These are the activations of a small neural network, seen along a few directions. Each row is one input.
In each table, some parts of the input vary, and every possible input appears once, in random order.
A made-up example of a description, with smaller parts first: ring(5) and (point or line(11) or (values(2) and line(6))).
Shared parts are said once, and a part with two or three values counts as separate values.

Other details of the inputs shift rows strongly along three fixed directions, in all tables alike. That doesn't count.

A family of inputs:
row 1: [ 21 -42  17  14 -17   0  33 -14   1   2  17  26  53]
row 2: [-48 -20  39 -34  27 -28 -15  31   4  13   1 -52  17]
row 3: [  5 -14  25 -33 -25 -10  10  -3  51 -19  -9  10  24]
row 4: [ 38  10 -30  34  14  15  27  -9 -30  33  10  45 -31]
row 5: [ -3 -49  14 -18  -2 -28  27  11  -6  13  21 -31  51]
row 6: [  5   0 -46  56   3  29  11 -48 -17 -21  -2  67 -10]
row 7: [ -3 -58  26 -20  -3 -11  41   8  -7  21  18 -17  60]
row 8: [ 32  90 -11 -24 -31   6 -63   6  31  10 -28 -26 -45]
row 9: [ 14  11  32  24  34 -15   2  13 -55   6 -20 -35 -11]
row 10: [ -7 -20 -19  39  34  23  31  -9 -39  21   4  43 -19]
row 11: [ 22 -31   0  20 -20   7  35 -16  -6  15  36  34  23]
row 12: [  5  43  -8  37   8  37 -29  13 -32  28 -11  11 -36]
row 13: [-16 -48  46 -60 -13 -30  30   6  51  -9   5  -9  40]
row 14: [ -7  -7  31 -25  15 -28   2   3   4 -32  -1 -45   8]
row 15: [-37 -14  12 -33   5   9  11 -11  52 -32 -24  12  22]
row 16: [-26 -47  11  15  -5  18  32 -14  -4  -1  30  27  30]
row 17: [-22 -68  11  38   1  -7  30 -37 -18 -25   9  44  44]
row 18: [ 32  58 -31 -11  12 -11 -32   8   2   6 -16   0 -49]
row 19: [ 17  33 -16 -40 -40 -13 -31 -12  63 -36   1   4 -21]
row 20: [-14  -6  27  28  39 -13 -22  30 -68  34 -21 -24   5]
row 21: [ 18  12   2  -5 -11 -10 -10  14 -19  15 -15 -28  22]
row 22: [-21  14   9 -13 -11  18 -17   3  36 -18 -21  12 -17]
row 23: [ 17  69 -11 -48 -30  -2 -50  15  60   5  -3 -38 -42]
row 24: [-40 -36  29 -12   5   4  15  24 -12   1 -10 -23  55]
row 25: [-11   1   8  27  54 -13 -23  32 -56  46  -7 -19 -49]
row 26: [ 25   6  -6   4  13 -19 -17  22 -48  34   0 -36   4]
row 27: [-44  24  -5 -59 -26  -2 -38  14  46 -36 -10 -48  12]
row 28: [ 25  10   3  37  -4  31  24 -15 -13 -22   5  20 -11]
row 29: [ 17  51 -13 -36 -20  12 -11  -6  64 -15 -27  13 -21]
row 30: [ -8  20  -7   6  65 -11 -33  22 -47  25 -29 -19 -42]
row 31: [  2  12  20  -6  22 -11   3  11  -8  -6   6 -41 -24]
row 32: [ 43  36 -66  40 -12  18  10 -31   5   2  23  56 -48]
row 33: [  9  21  -5  -2 -30  32  24 -24  36 -34  19  11 -24]
row 34: [ 25 -25   4  24 -12 -21  16 -17 -13  -4   2  30  20]
row 35: [-37 -55  37 -20  34 -38  -8  13 -11  -8  -8 -24  23]
row 36: [ 23  -1 -33  15 -31   2  26 -50  33 -36   4  57  19]
row 37: [  0   5 -22  38   8  11 -22  -8 -38   3  16  13 -15]
row 38: [-16 -56  -4  34  -7  20  41 -29  -5  -8  28  57  10]
row 39: [-30  36 -30 -18 -57  30 -22 -20  50 -45 -10  -3  11]
row 40: [ 21  19  13  -4  31 -34 -21  38 -29  50  -9 -33 -44]
row 41: [-15  -1 -11  32  30   5  -8  33 -65  40   8 -29 -12]
row 42: [-27  14 -37 -24 -15  17  -4 -30  70 -45   5  23 -21]
row 43: [ 49   2 -43  47 -29  11   2 -36 -18  -7  39  47  -3]
row 44: [-60 -35  36 -59  -3  -4  12  27  26  -2  -4 -48  48]
row 45: [ 26  36   4  -5  -1   8 -20  39 -21  39 -24 -33  -7]
Description of these inputs: ring(5) and (point or (values(2) and line(4))).
Changing only the ring(5) part turns row 14 into row 9. The same change can be made to row 18. Which row results?
> row 36
Which other rows does row 20 become when the line(4) part takes its other values? List them by row number.
> row 6, row 17, row 39
List by row number the other rows that have the ring(5) part in common with row 16.
> row 4, row 7, row 10, row 11, row 13, row 33, row 38, row 44
A walk changes only the line(4) part. It starts at row 15 and steps to row 22. List the rest of the walk in order.
> row 12, row 24

A family of inputs:
row 46: [-31  33  35 -69   0   2 -23  25  51  -9 -43 -38 -12]
row 47: [ 38  54 -33  31 -31  42 -13 -22  10  -1   1  43 -43]
row 48: [-49 -18  61 -41  46 -26 -11  55 -21  34 -40 -75  27]
row 49: [-17 -22  14 -22  21 -12  13  10   9  17   9  -5   4]
row 50: [-26  27  42 -88  13 -34 -39  38  52  14 -25 -73 -21]
row 51: [-14 -18  -8 -29 -54  17  13 -27  70 -42  31  13  28]
row 52: [-40 -36  -6 -21 -33  18  24 -28  59 -51  24  11  38]
row 53: [-10  -6 -36  34  -3  14   5 -32  -5 -22  21  35 -15]
row 54: [-41  -7   8 -48 -43  22   8  -8  68 -36  -6  -1  29]
row 55: [-17 -56  42 -26  40 -33  32  13   4  13  -8   0  34]
row 56: [ 28  27  33  11  78 -33 -30  61 -77  83 -38 -39 -57]
row 57: [ 32 -33  -3  54  29 -18  30   2 -71  43  28  17  -4]
row 58: [-35  -2   9 -51  -3  -3   1   3  48 -16  -3 -14  -8]
row 59: [-53  48  19 -75  -2 -13 -68  34  50 -27 -31 -79 -18]
row 60: [ -1  27   7 -24  -8  19  -5   3  34  -1 -16   7  -9]
row 61: [ -3 -29  -5  47  31  16  21  16 -71  36  19  12  -7]
row 62: [ 23 101 -21  -2 -18  34 -64  31   1  38 -27 -24 -74]
row 63: [ 13 -20  -4  45  43   2  24   3 -56  29  -3  38 -25]
row 64: [-20 -84  28  19  12  -2  55  -1 -31  18  19  19  74]
row 65: [-13   7 -14  39   4  14 -21   1 -43  -3  -6   3  -3]
row 66: [ -9 -10 -31  28 -38  36  20 -58  35 -61  13  62  19]
row 67: [ 46  17 -56  26 -46  10   5 -46  17 -24  38  42 -12]
row 68: [  2 -19   0  63  33   2   3  -7 -75   3  -6  22   5]
row 69: [ 46  74  -4   6   8   3 -35  27 -27  36 -29 -25 -48]
row 70: [-46 -42  -1 -16 -21   6  14 -25  38 -50  21   2  45]
row 71: [ 31  18 -26   9 -48  11  -5 -18  10 -12  12  10  17]
row 72: [ 14 -75  33  21   2 -21  58 -16 -24   0  17  21  70]
row 73: [ 40 -24 -43  45 -41  13  26 -39 -16 -17  51  40  28]
row 74: [-36  33   9 -67 -10 -19 -44  -3  79 -58 -34 -27 -15]
row 75: [ -8 -12 -12  54  16  19   0   0 -61  15  -1  13   4]
row 76: [-34 -55  37 -15  44 -40  15   4  -7 -13 -18 -13  35]
row 77: [ 10  42 -25  20  17  16 -16  -2   0   3 -19  22 -58]
row 78: [-48 -19   8 -40  -5 -24 -12 -14  44 -48   1 -18  20]
row 79: [ 30 -28  14  48  29 -16  19  26 -91  56   3 -14  26]
row 80: [  5  15  21  40  64   3  -8  37 -81  54 -33 -16 -31]
row 81: [ -4   5  -2 -51 -48  -4  -3  -7  68 -35  16 -26  27]
row 82: [ -2 -33  43 -34  40 -58   9  32 -24  32  -2 -57  28]
row 83: [ 41  64 -46  27 -54  43 -20 -13  13   3   6  25 -40]
row 84: [-43 -84  37  -7  40 -33  45   0 -15  -1  13 -10  50]
row 85: [ 48 -10 -39  40 -26   4  32 -44   7 -22  27  63   3]
row 86: [ -3  -8 -34  12 -36  40  19 -27  33 -19  38  44   5]
row 87: [ 55 114 -14 -12  -3   5 -70  31 -11  33 -41 -40 -73]
row 88: [-13 -51  41 -32   5 -33  21  22   1   9  13 -42  50]
row 89: [ 53  51 -41  26 -25  16  -9 -20  16  -2   3  42 -55]
row 90: [ 60  41 -39  24 -15  -2 -14 -18  -5   0   2  27 -36]
Changing only one part turns row 77 into row 90. The same change can be made to row 48. Which row results?
> row 71
What is each input in this table made of?
> ring(5) and line(9)
Which other rows does row 89 become when the ring(5) part takes its other values? List them by row number.
> row 57, row 72, row 83, row 88

A family of inputs:
row 91: [-18 -12  41 -51   1 -10  14  32  26  16 -22 -33  27]
row 92: [-53 -32   6 -42  -9  -5  12 -17  58 -44  19 -11  20]
row 93: [-27   6 -16  12  10  18  -3   2 -11   3  15  -4 -29]
row 94: [ -4  68 -23  -9   6  12 -51  31  -7  37  -9 -34 -68]
row 95: [ 63  56 -25  33  -7  -6 -28 -10 -25  -1 -18  13 -51]
row 96: [ 25  -5  27 -10  33 -38  -5  33 -39  48   4 -43  -5]
row 97: [-42  -3  59 -48  41 -24  -9  13  29 -20 -59 -29  18]
row 98: [ -8 -14  10  26  57  -3   6  17 -47  27  -4   7 -29]
row 99: [ -6  17  24  10  13  19 -22  48 -66  50 -25 -43  15]
row 100: [ 21 -13  10   8  42 -25   6  23 -48  43   2 -11  -8]
row 101: [ 14  62 -38  20  13  14 -42  17 -27  39   2  -7 -79]
row 102: [-47  38 -24 -16 -69  72 -22 -28  70 -62  -3  17   5]
row 103: [ 27  95  25 -59 -11 -10 -54  19  55  -1 -64 -44 -38]
row 104: [-18 -56  -3  31   9  17  49 -30  -1 -20  22  57  19]
row 105: [ -1 -35 -14  43 -11  28  43 -18 -14   8  18  58  14]
row 106: [ 38 -21  18  19  27 -22  19  14 -44  41  10   0   3]
row 107: [ 32  29 -73  31 -55  41   8 -46  27 -23  44  55 -29]
row 108: [-25 -31  20  -4  26 -29   5 -13   1 -41 -21   4  12]
row 109: [-13 -34  17 -18  16 -19  15  -1  13   1   2   7  14]
row 110: [ -1  30 -30 -23 -47  -1 -22 -46  79 -73 -15  34 -15]
row 111: [ -3 -15  -4  20  -3  -1  -6  11 -42   7   6 -29  34]
row 112: [  0  36 -33 -27 -32  14 -24 -21  68 -27   8  23 -37]
row 113: [-17  50 -23 -62 -35   5 -39 -11  93 -31  -1 -12 -36]
row 114: [ 39  55 -62  44 -22  13 -31 -20 -20 -16  12  22 -38]
row 115: [ 12 -32   5   7 -13 -13  26  -2 -15  14  35 -10  29]
row 116: [ 43   1 -15  36 -23  21  29 -12 -10  14  20  41  -3]
row 117: [-33 -17  45 -63  19 -28  -4  27  39   7 -25 -33  14]
row 118: [ -7 -23  -8  23  16 -29  -8  -7 -33 -14   7  -1  16]
row 119: [ 13 -42  15 -21 -34  -8  42 -24  48 -22  21  22  49]
row 120: [-41 -32  25 -39  24 -17   8   1  32 -20   0 -12  10]
row 121: [ 16 -54 -11  46 -34   3  30 -26 -32 -19  42  11  67]
row 122: [ -6  14  51 -17  62 -35 -22  34 -30  32 -65 -34  -3]
row 123: [ 42  62 -26   8  -7   5 -32  16 -16  35  11 -21 -59]
row 124: [-10  82 -13  10 -11  51 -66  38 -29  35 -35 -29 -41]
row 125: [ -7 -20  27 -46  -2 -45   1  -7  34 -38 -26 -21  34]
row 126: [ 13  21  28  15   3  16 -23  45 -65  51 -18 -47  14]
row 127: [-10 -22  21 -54 -18 -11  21  -3  60 -19  -4  -2  34]
row 128: [-45 -33  21 -38  22 -17   8   0  29 -20   7 -19  11]
row 129: [ 28 -33 -15  33   3   2  37 -19 -20   8  24  45  12]
row 130: [-19 -12 -13  24  -6   6 -15   1 -28  -4   7 -14  21]
row 131: [ 35 -27 -17  46 -13 -19  15 -26 -37 -16  31  19  29]
row 132: [-16 -28 -48  75 -23  44  15 -44 -30 -38  37  46  15]
row 133: [  8 -28  25 -14 -27   2  37  -1  24   3   8   3  40]
row 134: [-12 -30 -14  54  31 -12   5 -15 -58 -18  14  17   4]
row 135: [-26 -19   9 -55 -25 -15  11   1  49 -18  15 -32  37]
row 136: [-14  55 -24   7 -13  54 -15   2  27  -3 -14  22 -60]
row 137: [ -9 -44   0  11 -12  12  40 -20  16  -9  15  46  28]
row 138: [-27 -29  23  10  37   6  23  14 -21  14  -9   8   0]
row 139: [ 38  46 -46  26 -35  46   2 -18  19   2   5  49 -41]
row 140: [ -6   9  47 -56  16 -31  -7  12  36 -10 -54 -33  30]
row 141: [ 17 -17   6  12  39 -24   8  20 -53  43  10 -15  -3]
row 142: [ 43 -19  10  30  31 -24  14  14 -60  48  17  -2  -4]
Changing only one part turns row 132 into row 111. The same change can be made to row 138. Which row results?
> row 139
Changing only one part turns row 104 into row 127. The same change can be made to row 102. Which row results?
> row 99
What is each input in this table made of?
> line(4) and (line(5) or line(8))
List by row number the other rows that have the line(4) part in common with row 118.
> row 94, row 101, row 105, row 109, row 110, row 112, row 113, row 117, row 122, row 124, row 130, row 137
List by row number the other rows that have the line(4) part in common with row 133.
> row 95, row 96, row 103, row 106, row 115, row 116, row 119, row 121, row 123, row 126, row 131, row 142

A family of inputs:
row 143: [ 20  22  16  -4  28 -30 -37  21 -25  47 -21 -22 -45]
row 144: [ 23  -7 -40 102 -12  56  36 -50 -31 -27  25 103 -23]
row 145: [ -9 -12  61 -49  18 -46  -7  41 -24  24 -22 -76  57]
row 146: [  0 -34   9  50  57 -14  36  28 -94  65  -6  -5   6]
row 147: [ 17   6  15  31  46  -5   0  41 -88  59  17 -32 -12]
row 148: [ 29  49 -23  17  -5  18 -29  21  -9  28   7 -20 -47]
row 149: [-15 -32  37 -66 -10 -40   3 -17  60 -24 -15 -23  46]
row 150: [-24 -66 -11 -29 -28   8  57 -42  54 -46  21  41  53]
row 151: [  4 -27 -19  32  19   9  30 -28 -21  14   9  38  -3]
row 152: [ 13  50  -9   2  24  13 -15  16  -8  11 -28 -10 -62]
row 153: [ 17  37   7 -40  15 -24 -26  27   8  12 -24 -25   1]
row 154: [-24  54 -17 -44 -35  25 -30   8  69 -11 -30 -11 -33]
row 155: [ 44  15  14  37  45 -24   1  14 -66  30 -21  -5 -19]
row 156: [-60 -70  -6  10 -16 -16  28 -31  12 -50  14  14  62]
row 157: [-29 -36 -17  32  11   9  -2 -10 -27 -22  18  -4  32]
row 158: [ 21  45 -24  33  23   6 -10  27 -40  50   4  -7 -54]
row 159: [-27  80 -48 -12 -15  28 -67 -23  52 -40 -10   5 -66]
row 160: [ 32  18 -14  41  31  -5  -9   3 -53  46   9  17 -50]
row 161: [  4 -21  67 -41  49 -56  -6  35 -17  17 -41 -65  15]
row 162: [-11 -79  33 -30 -29 -38  43 -33  62 -62  15  11  59]
row 163: [-22  32   9 -39 -29  25 -24   9  26  -9 -11 -21  -8]
row 164: [ -8  59 -25 -31 -54  40 -15 -14  50 -22   0  -7 -21]
row 165: [-43   5  69 -42  26 -11 -29  60 -21  30 -38 -67  14]
row 166: [-34 -29 -28  16 -27  13  16 -56  42 -93  17  41  17]
row 167: [-14 -68  50  29  60 -23  47   9 -66  12  -9   9  28]
row 168: [-38 -15  28 -70   1  -5  -5  19  47 -19 -30 -16  11]
row 169: [  3  60 -14  24   7  45 -42  30  -7  26 -15 -11 -45]
row 170: [-43  13  50 -62  33 -15 -34  54  24  14 -46 -46  -5]
row 171: [  7 -89  31  51  57 -29  74  -6 -70  14  35  25  39]
row 172: [-15  22 -50  38 -49  45 -20 -39   0 -52  23  29  -7]
row 173: [ -2  36 -37 -45 -45  22  -4 -29  89 -48  28  31 -11]
row 174: [ 20  43 -14   9 -24  15 -18   7 -19  20  14 -10 -32]
row 175: [ -2  43  13 -60 -20 -25 -23  20  49  -7 -34 -44  14]
row 176: [ 30 -77 -32  71   1   0  63 -31 -55   6  48  81  26]
row 177: [ 15 -65  32  18  12 -26  31  10 -78  31  10 -19  60]
row 178: [ 39  60 -25  15 -10   3 -32  13 -20  32 -16  -8 -42]
row 179: [ 15  30  -6 -22 -14 -12 -12 -23  42 -15 -11   5   6]
row 180: [ 54 109 -55  10 -46  41 -51  -6  32  -5  -8   1 -55]
row 181: [ 56 -58 -40 108 -13  23  45 -36 -72  17  58  71  15]
row 182: [  9  37  25 -30  25 -29 -26  34   0  13 -27 -45 -49]
row 183: [ 10  20 -41  -7 -55  40   8 -37  71 -41  41  24   2]
row 184: [ 49  58 -30  49 -26  24 -34   5 -52  33  17  13 -53]
row 185: [ 35  23 -10   2  14 -10 -27  25 -27  34  -7  -1 -44]
row 186: [-11 -65  55 -39  13 -44  22  18   2   5  -1 -55  83]
row 187: [-14 -38  17 -16  18 -20  27 -21  23  -5  26   7  23]
row 188: [ -1   8   9  -7   5 -21  -2  26  -6  27  -6 -24 -13]
row 189: [ 31   8 -77  86 -52  79  23 -57   2 -26  42  90 -21]
row 190: [ -6 -13  25  26  69  -6  -3  22 -74  66 -23  -7 -23]
row 191: [ -2  24 -20 -19 -15  31  -6   0  35  -4  -4 -18 -11]
row 192: [-11 -66  13 -17 -38 -28  37 -17  43 -28  21  14  59]
row 193: [ 13 -17  -1 -26 -14 -15   5  -7  23 -13   2   9  24]
row 194: [-48 -33  14 -26 -36  11  25 -18  73 -44   3  22  46]
row 195: [-53 -38   4 -30  11 -18 -11   0  22 -44  -7 -12  34]
row 196: [-44 -16  27 -33  -1   4   0 -14  59 -26  -9  12  19]
What is each input in this table made of?
> line(6) and (point or line(8))
Changing only the line(6) part turns row 164 into row 152. The same change can be made to row 184. Which row results?
> row 162
List by row number the other rows that have the line(6) part in common with row 157.
> row 148, row 169, row 180, row 181, row 183, row 186, row 189, row 191
Which other rows does row 192 become when the line(8) part takes its other values? List them by row number.
> row 146, row 154, row 158, row 175, row 178, row 188, row 194
Which other rows does row 168 become when the line(8) part takes its other values? List them by row number.
> row 150, row 153, row 170, row 173, row 176, row 185, row 193
